These are the activations of a small neural network, seen along a few directions. Each row is one input.
Each table varies a few parts of the input and shows all the possible inputs, shuffled.
A made-up example of a description, with smaller parts first: one of 6 places along a line, together with either a single point or one of 11 places along a line or (one of 3 separate values, together with one of 5 places around a ring).
Shared parts are said once, and a part with two or three values counts as separate values.

Other details of the inputs vary at random and push rows far along two fixed directions, the same in every table; ignore that.
These rows show it; all are for the same input, with only those details redrawn:
[-35  -2  15   7  -1  -4  -3   0  17  10  10 -10]
[  9  15   0   7 -21  28   8  -5  23   5  -4   2]
[-33  -3  15   3   1  -6  -2   1  14   9   9 -11]
[  6  14   0   8 -21  28   7  -5  24   5  -3   2]
[ 38  10  -3 -29  -8  13  19   4  -7  -3 -15  -4]
[ -2  15   2  15 -23  30   4  -7  30   7   0   3]

A family of inputs:
row 1: [ 15   6 -15  24 -14  20   0 -12  14  -1  -3  13]
row 2: [ -1  -7   7 -34  11 -23   9  10 -17   2   0 -17]
row 3: [ -3  16  -4  14 -24  29   2 -14  23   9   6   8]
row 4: [-25 -11   7  19  11 -12 -11   0  10   4   4  -3]
row 5: [ 53   6 -19  -6  -8  12  10   3 -17  -7 -12   7]
row 6: [  1 -10   0 -19  21 -11  -4  11 -14  -6  -6  -5]
row 7: [ -1  18   0  19 -27  25   2 -16  22   0   6   5]
row 8: [  7 -16   5 -14  23 -24   1  10 -28  -2  -5  -8]
row 9: [ 41  16   0 -20 -15  19  14  -3  -3  -9 -16  -2]
row 10: [  5   0   8 -27   5 -20   5   5 -17  -7   2 -16]
row 11: [ 11   8  -6  25 -13  25   0  -3  12  -1  -6  14]
row 12: [ 45  11 -21 -14 -10  12  10   5 -13 -11 -17  10]
row 13: [ 7 10 -8 31 -7 26 -9 -6 26  2 -3 11]
row 14: [ -3  15  -5  16 -26  27   6 -13  25   7   7   6]
row 15: [  4  17   6  21 -17  28  -1  -7  26   6   6   9]
row 16: [ -4  16   2  19 -25  32   3  -8  33   7   1   4]
row 17: [ 39   6 -12 -17  -2  10   9   6 -15 -10 -22   8]
row 18: [-33  -5   0  14   6 -10 -13  -4  -1   5   8   7]
row 19: [ -1 -17  -4 -24  17 -23   2   6 -26  -7  -3  -5]
row 20: [-30   4  19   5   6  -5  -9  -1  12   2  11 -12]
row 21: [-29  -8   2  19   8  -9 -12  -5  -5   5  12   7]
row 22: [-26 -10   1  18  10 -13 -14  -8   3   7  10   3]
row 23: [-29  -7   5  14  17  -6 -13   2  12   0   4  -2]
row 24: [ 38   8 -17   0 -10  14   8   3 -10  -8  -9  11]
row 25: [-30 -10   1  13  10 -10 -12  -7   5   2   8   3]
row 26: [  8  -4   8 -24   6 -23   7   7 -19  -1   7  -8]
row 27: [-29  -9   2  21   6 -12  -7  -3  -3   3  13   4]
row 28: [  6 -11  -6 -18  16 -22   1   9 -17 -10  -4  -6]
row 29: [  2 -15  -1 -23  21 -26   1  10 -19  -8  -8  -8]
row 30: [ 7 10 -6 35 -8 28 -8 -5 19  4  1 12]
row 31: [ 37   5 -12  -7  -4  18   8   0   1 -11 -20   7]
row 32: [-28  -3  15   8   0 -11  -6  -9   3  11  19   1]
row 33: [  5 -13  -6 -21  12 -19  -1  11 -19  -8  -3  -6]
row 34: [  5 -12  -6 -18  17 -20   4   2 -20  -9  -4  -3]
row 35: [  3  -8  10 -27  11 -27  10   2 -26   0   8  -7]
row 36: [-31  -2   5  14  13  -7 -14   5   6   2   5   1]
row 37: [-32 -12   1  11   6  -7 -15  -4   3   4   9   3]
row 38: [  7 -16   1 -14  20 -27   0  10 -29  -1  -2  -8]
row 39: [  3 -13   1 -17  19 -26   1  12 -29  -4  -4  -5]
row 40: [-32   1  14   4  -1  -8  -9 -10   5   5  15  -7]
row 41: [ 32  14  -1 -19 -14  10  10  -1  -4  -7 -10  -4]
row 42: [  4  14   7  21 -23  26   2  -9  26   6   4   9]
row 43: [-33  -6   0  15   5 -12  -9  -2   1   2   9   4]
row 44: [-28  -5   7  19  15  -6 -12   5   3   3   9   1]
row 45: [ 37   2 -14  -5  -3   6   5   1  -6  -5 -15   5]
row 46: [  3  -3   2 -30   6 -19   9   9 -15   0   3 -15]
row 47: [  9  19  -2   6 -16  31   4  -3  24   5  -1   2]
row 48: [ 42   6 -19  -1  -8  11   6   0  -3  -7 -12   7]
row 49: [ 40   0 -16 -20  -5  10   7   6 -12 -10 -19   5]
row 50: [ 47   4 -17  -7  -4  13   8  -6 -22  -3 -11  12]
row 51: [  0 -10  -1 -22  17 -27   0  13 -25  -5  -7  -5]
row 52: [  4  -8  13 -28  11 -27   7   8 -21   1   3 -10]
row 53: [-33 -12   7  16   6  -4 -13   3  13   2   4  -1]
row 54: [-25 -11   2  24   7 -12  -8  -5  -3   6  14   1]
The inputs of row 21 and row 27 match in every part but one. If row 22 is changed in the same way as row 21 into row 27, which row does it become?
> row 1
The inputs of row 37 and row 49 match in every part but one. If row 40 is changed in the same way as row 37 into row 49, which row does it become?
> row 41
Describe the family of inputs behind these rows.
> one of 6 places along a line, together with either one of 3 separate values or one of 6 places around a ring
Which other rows does row 26 become when the choice among 3 separate values takes its other values? List them by row number.
> row 10, row 46
Which other rows does row 47 become when the choice among 3 separate values takes its other values? List them by row number.
> row 15, row 20
Which other rows does row 34 become when the place on the line of 6 takes its other values? List them by row number.
> row 23, row 25, row 28, row 29, row 31
